Each row below holds a small network's activations on one input, seen along a few directions.
In each table, some parts of the input vary, and every possible input appears once, in random order.
A made-up example of a description, with smaller parts first: one of 5 places around a ring, together with either a single point or one of 11 places around a ring or (one of 3 separate values, together with one of 4 places along a line).
Shared parts are said once, and a part with two or three values counts as separate values.

Other details of the inputs vary at random and push rows far along two fixed directions, the same in every table; ignore that.

Rows:
x1: -11  10 -15  22 101  20 -28 -21  28  -4  22
x2:  -6   4   4   5  -8 -12  -5   4  -1   2  -5
x3:   1   1   6 -11 -25   2   4   7  -5   2  -1
x4:   0  -9   3  -8 -11   5  -4   0   4   2   5
x5: -41 -22  -5  -5  16  -6 -31  26  19  14 -18
x6: -27 -11   9  -1  12 -20 -37   8  24  24   1
x7: -23 -18   7  -8  11 -12 -38   9  31  18   5
x8:  -1   3   5   2 -23 -15   3   4  -6   0  -7
x9:   4  -3   7  -1 -21 -19   4  -3  -3   6  -4
x10: -28  -2  12  -6  13 -11 -38  23  18  21   2
x11:  3 -8  2 -5 -9 -7 -4 -3  8  2  3
x12:   7  -8   7 -12 -24  -1   1   0  -4   3   2
x13:  -3   3   6  -9 -10   3  -3   6  -1   4   1
x14:  21  13   2   0 -29  -2  27   2 -23  -9  -4
x15:  18   6  -1  -5 -34  12  29  -2 -18 -12  -2
x16:   4   3  10 -13 -22  -3   2   5  -7   3  -1
x17:   2   5   6  -4 -23  -5   4  12  -8   3  -4
x18:  16   9  -4   9 -33  -4  29  -6 -19 -14  -9
x19:   6  -6   5  -7  -6 -13  -5  -4   5   4   4
x20:  -4   0   0   5 -26  -8   4   6  -2  -2  -9
x21:  17   6  -2  -5 -35  13  29  -2 -17 -12  -2
x22: -40 -20  -3 -12  18   0 -30  34  15  16 -12
x23:  17   9  -4   4 -34   8  29   4 -20 -12  -5
x24:  19   1  -5   8 -33  -3  31 -12 -14  -9  -6
x25:  32  29 -22  34  57  21  38 -40 -19 -29  11
x26:  21  12   1   0 -30   0  27   2 -23  -9  -5
x27:  -2  -3   3   3  -7 -13  -3  -3   4   7  -2
x28:  -9 -23  -9  -4 -18   0  12   9   1   2 -22
x29:  10  33 -15  28  80  26   6 -17  -7 -18  15
x30: -29 -12   8   0  11 -17 -36   9  26  23   0
x31: -12 -17  -7 -18 -18  11  10  18  -6  -2 -14
x32:  -2   3   7 -10  -9   1  -4   5  -2   4   2
x33:  16  30 -11  16  66  27  12 -23 -11 -18  16
x34:  18   9  -3   3 -33   7  29   4 -20 -12  -5
x35:   7  32 -16  33  80  16   5 -25  -5 -20  12
x36:  18  12   0   6 -30 -10  27  -6 -21 -12  -8
x37:  24  -2  -1  -6 -33   8  26  -9 -17 -11   1
x38: -20 -13  15 -15  14 -11 -41  10  20  22   8
x39: -19 -13  12 -11  14 -20 -39   7  26  21   6
x40:   0  -7   0   3 -26  -9   6  -1   2   4  -6
x41: -28  -3  11  -5  12 -10 -38  24  19  21   2
x42:   8  -9   3  -7 -23 -10   3  -3   3   2   0
x43: -33  -5   9   2  10 -17 -38  16  22  17  -2
x44: -20  22 -13  32 102  15 -29 -13  18  -5  15
x45:  13 -21 -14  -6 -26  12  36  -1  -9 -15 -17
x46:  11 -20 -11 -12 -26  18  34   2 -16 -14 -13
x47:  -1   4   8 -10  -8   0  -4   5  -2   4   2
x48: -26 -10  11  -3  13 -22 -37   7  23  24   1
x49:   6  -9   5 -11 -25   2   2   0  -2   2   2
x50:  37  25 -21  23  56  37  34 -38 -21 -31  18
x51:   3  -9   1  -4 -10  -6  -4  -3   9   2   3
x52: -19 -12  16 -16  14 -12 -42  10  19  23   8
x53:  38  25 -24  27  56  28  36 -41 -14 -34  16
x54:   5 -10   4 -10 -26   3   2   1  -1   2   2
Description of these inputs: one of 6 places around a ring, together with either a single point or one of 8 places along a line.
- The inputs of x50 and x48 match in every part but the place on the ring of 6. If x46 is changed in the same way as x50 into x48, which row does it become? => x28
- Start at x51 and move only the place on the ring of 6, one step at a time. The first step leads to x24. Which rows follow, in order? => x44, x41, x3, x49
- Start at x18 and move only the place on the ring of 6, one step at a time. The first step leads to x6. Which rows follow, in order? => x11, x37, x13, x10

Rows:
x55: -10  11   7   2   8  -3 -34   2   8  -2  17
x56: -40 -35  -2 -11  47  -9 -59  10  34  20   3
x57: -22 -10   8  -5  13  11 -31  16  11  -2  -1
x58:  37 -14  11 -14 -97 -23  47 -19 -14  -7 -15
x59:  41  -2  -1 -15 -98 -14  43  11 -22  -4   0
x60:  47  -8   9  -7 -97 -10  39  10 -25  -2  -7
x61:  33  19  -5  13   7  13  27 -12   1  -8   9
x62:  27   5 -21  19  40  37  28  -5 -13 -22   7
x63:   6  16 -29  15  41  38  32 -23 -23 -18   8
x64: -27 -10  26 -29 -66 -34 -44  28  19  21   5
x65:  -3 -27  22 -34 -75 -26  -2  35 -18  14 -28
x66: -46 -12   4 -10  40   4 -64  24  29  11   8
x67: -13   2  14   9  15  -2 -26  -5   1  21  11
x68:  12 -10 -22  -3   8  12  28 -23   0 -18  -6
x69:  26   8 -13   8  10  -1  24 -37   0 -15   9
x70:  51   5   5   4 -65   3  50  -3 -23 -11  -3
x71: -35   1  22   6  42  -6 -50  -1  23  35  12
x72: -29 -14  -2  -6  12   9 -23  10   0  18  -1
x73: -40   8  11  -2  46  -9 -51  -3  30  36  16
x74:  26  29   5   5  16  -3  27 -18 -16 -13   0
x75: -17 -24  17 -28 -85  -9  13  20  -5  24 -25
x76:  15  24   0  15   5  14  27 -29 -13  -2   5
x77:   4 -11  37 -26 -79 -42  -1  22 -11  19 -17
x78: -43  -3   6 -20  56 -11 -47  21  26  23  -4
x79:  33  -1  -5  17   8   1  18 -33 -11 -17   8
x80: -15 -34   3   3 -84 -50   6  17   8   8 -32
x81:  21  11 -19  15  42  36  34  -9   0 -19   4
x82: -34 -22  -2  -9  42   2 -54  35  32  26  10
x83:  16  -2 -33  10  43  24  28 -31  -8 -29   6
x84:  22  -6 -23  17  45  28  23 -30 -11 -28   0
x85:  29 -18 -10 -22 -95   1  51  21 -25 -10 -11
x86:   2 -31  14 -27 -84 -43  -4   5   6  15  -2
x87:  39  32 -22  21  41  24  33 -25  -4 -19  19
x88: -38 -21  18 -36 -56 -17 -32  35  23  17 -12
x89: -35 -22  11  -5  45   4 -49  32  39  28   4
x90: -13  19   7  -2  14  -3 -28  -4  20   1  15
x91: -30   7  23   5  40  -5 -59   6  33  14  15
x92: -15 -36  32 -20 -53 -42 -34  11  24  31  -7
x93:   5  19 -25  14  43  39  34 -26 -15 -15   3
x94: -31 -16  23 -26 -60 -34 -34  21   9  41   3
x95:  37  14 -14  15   2  12  22  -7 -14 -12  16
x96: -18  -9   2 -15  22  -8 -27  21  -3   9  -6
x97: -41 -33  10  -8  51  -7 -54   8  41  23  -3
x98:  33  43 -13  14  48  10  34 -31 -20 -25  10
x99:  20  25 -35  51  41  16  37  -5  -5 -25  -3
x100:   9  13 -14  22  41  41  32 -23 -20 -15   0
x101:   8  40 -32  56  46  22  30 -20 -12 -46  -3
x102:  39 -20   3 -11 -97 -24  38 -13 -27 -10  -6
x103:  31  21   5  11  14  -2  20 -13 -28 -16   3
x104:  10   7  -2   7   3  28  21  -6 -11 -27  -4
x105: -12 -19  20 -32 -90 -10   5  27   4   4 -22
x106:  27  23   1  18   1  16  13 -19 -17 -26  11
x107: -44  -8   3 -20  55 -13 -52  26  20  22   2
x108: -17 -12  -5 -12  15   6 -15  23  25  14   2
x109:  25  27  -7   3  16  -5  23 -13 -24 -16  11
x110:  11  22 -27  13  40  38  24 -17 -14 -39  12
x111:  22  19 -10  14  52  26  34 -15 -26 -27  -6
x112: -64   0  -2  27  45 -19 -54  18  31  34 -11
x113:  21  31   1  13   4  15  19 -24  -5 -23   9
x114: -43 -28   5 -12  50  -7 -49   5  47  23  -3
x115:  28  30 -18  30  33  27  31 -37 -32 -17  20
x116:  -6 -18  22 -38 -78 -27  11  30  -9  15 -32
x117: -29   9  -3  20  26 -31 -19  22   7   8 -19
x118:  46  15   2  -5 -59 -13  48  -7 -47 -20  -4
x119: -49 -18   9  -4  46   7 -55  16  21  33   1
- What is each input in this table made of? => one of 5 separate values, together with either a single point or (one of 2 separate values, together with one of 6 places around a ring)
- The inputs of x66 and x72 match in every part but the choice among 5 separate values. If x64 is changed in the same way as x66 into x72, which row does it become? => x94
- The inputs of x110 and x107 match in every part but the choice among 5 separate values. If x55 is changed in the same way as x110 into x107, which row does it become? => x118
- Change only the choice among 5 separate values in x113. List by row number the other rows that result. => x58, x61, x74, x76
- List by row number the other rows that have the choice among 5 separate values in common with x102. => x56, x58, x68, x69, x79, x80, x83, x84, x86, x92, x97, x114
- Change only the choice among 2 separate values in x100. List by row number the other rows that result. => x71

Rows:
x120:  24  38 -14  36  59  25  19 -35  -7 -22  24
x121: -18  18  -6  18  79  -2 -27   1  11   3   4
x122:   4  -3  17 -13 -40 -30  -6   5  -3  17  -5
x123:   2  23 -36  41  99  47  21 -29  -4 -31   6
x124:  39 -10  -3 -21 -70  10  58   0 -32 -18 -12
x125: -11  14  -7  21  28  -1  -8   2   8  -5  -1
x126: -26   1 -12  10  82  14 -21   2  10   3   0
x127: -35 -34   8 -16   0  -9 -46  23  38  25  -3
x128:  26  -3  -4 -14 -71   7  58   6 -41 -17 -23
x129:   3 -17  11 -12 -48 -15  -4  -2  10   7  -2
x130:   3  -1   4  -4 -11   2  -5  -9   8   1  11
x131:  45   1   6 -18 -74  -2  50 -15 -33 -17  -4
x132:  61  41 -13  28  -5  28  67 -39 -46 -40  14
x133:  16  32 -27  40  70  18  25 -26 -13 -30   4
x134:  -6 -23   2 -20 -46   1  -3  16  10   9  -4
x135:   1 -10  -1 -15  -7  13  -4  10   3   2   4
x136:   6   0  10 -10  -9   1 -10  -5   2   2  11
x137: -27 -25  16 -15   1 -28 -48   7  31  27   3
x138:  -5 -14  -6  -7  37   8  -8   0   9   2   3
x139: -43  -4  22 -11   1 -23 -59  37  23  29   0
x140: -28  -3  29 -16   3 -31 -53  19  24  37   7
x141: -46  -5  15  -5  -2 -23 -52  32  29  27  -1
x142:   5   4   5   7  -3 -18  -4  -8   2   8   3
x143:  -8   1  17 -14 -42 -24  -7  26  -6  11 -13
x144:  -5 -35   3 -17 -41 -12   0  13   7   9 -12
x145:  26 -12 -13  -1 -75   3  64  -2 -37 -22 -29
x146:  28  20 -18  18  69  21  20 -41 -12 -24  18
x147: -18   2  -5   0  28  18 -13  11   1   2  -1
x148:   4   8   5  11  -7 -11  -3  -7   7   5   5
x149: -17  -4  -8  -1  -7  12   1  10   1   1  -8
- What is each input in this table made of? => one of 5 places around a ring, together with one of 6 places around a ring
- The inputs of x122 and x146 match in every part but the place on the ring of 5. If x132 is changed in the same way as x122 into x146, which row does it become? => x136
- Change only the place on the ring of 5 in x120. List by row number the other rows that result. => x130, x134, x141, x149
- Change only the place on the ring of 6 in x134. List by row number the other rows that result. => x124, x127, x135, x138, x144
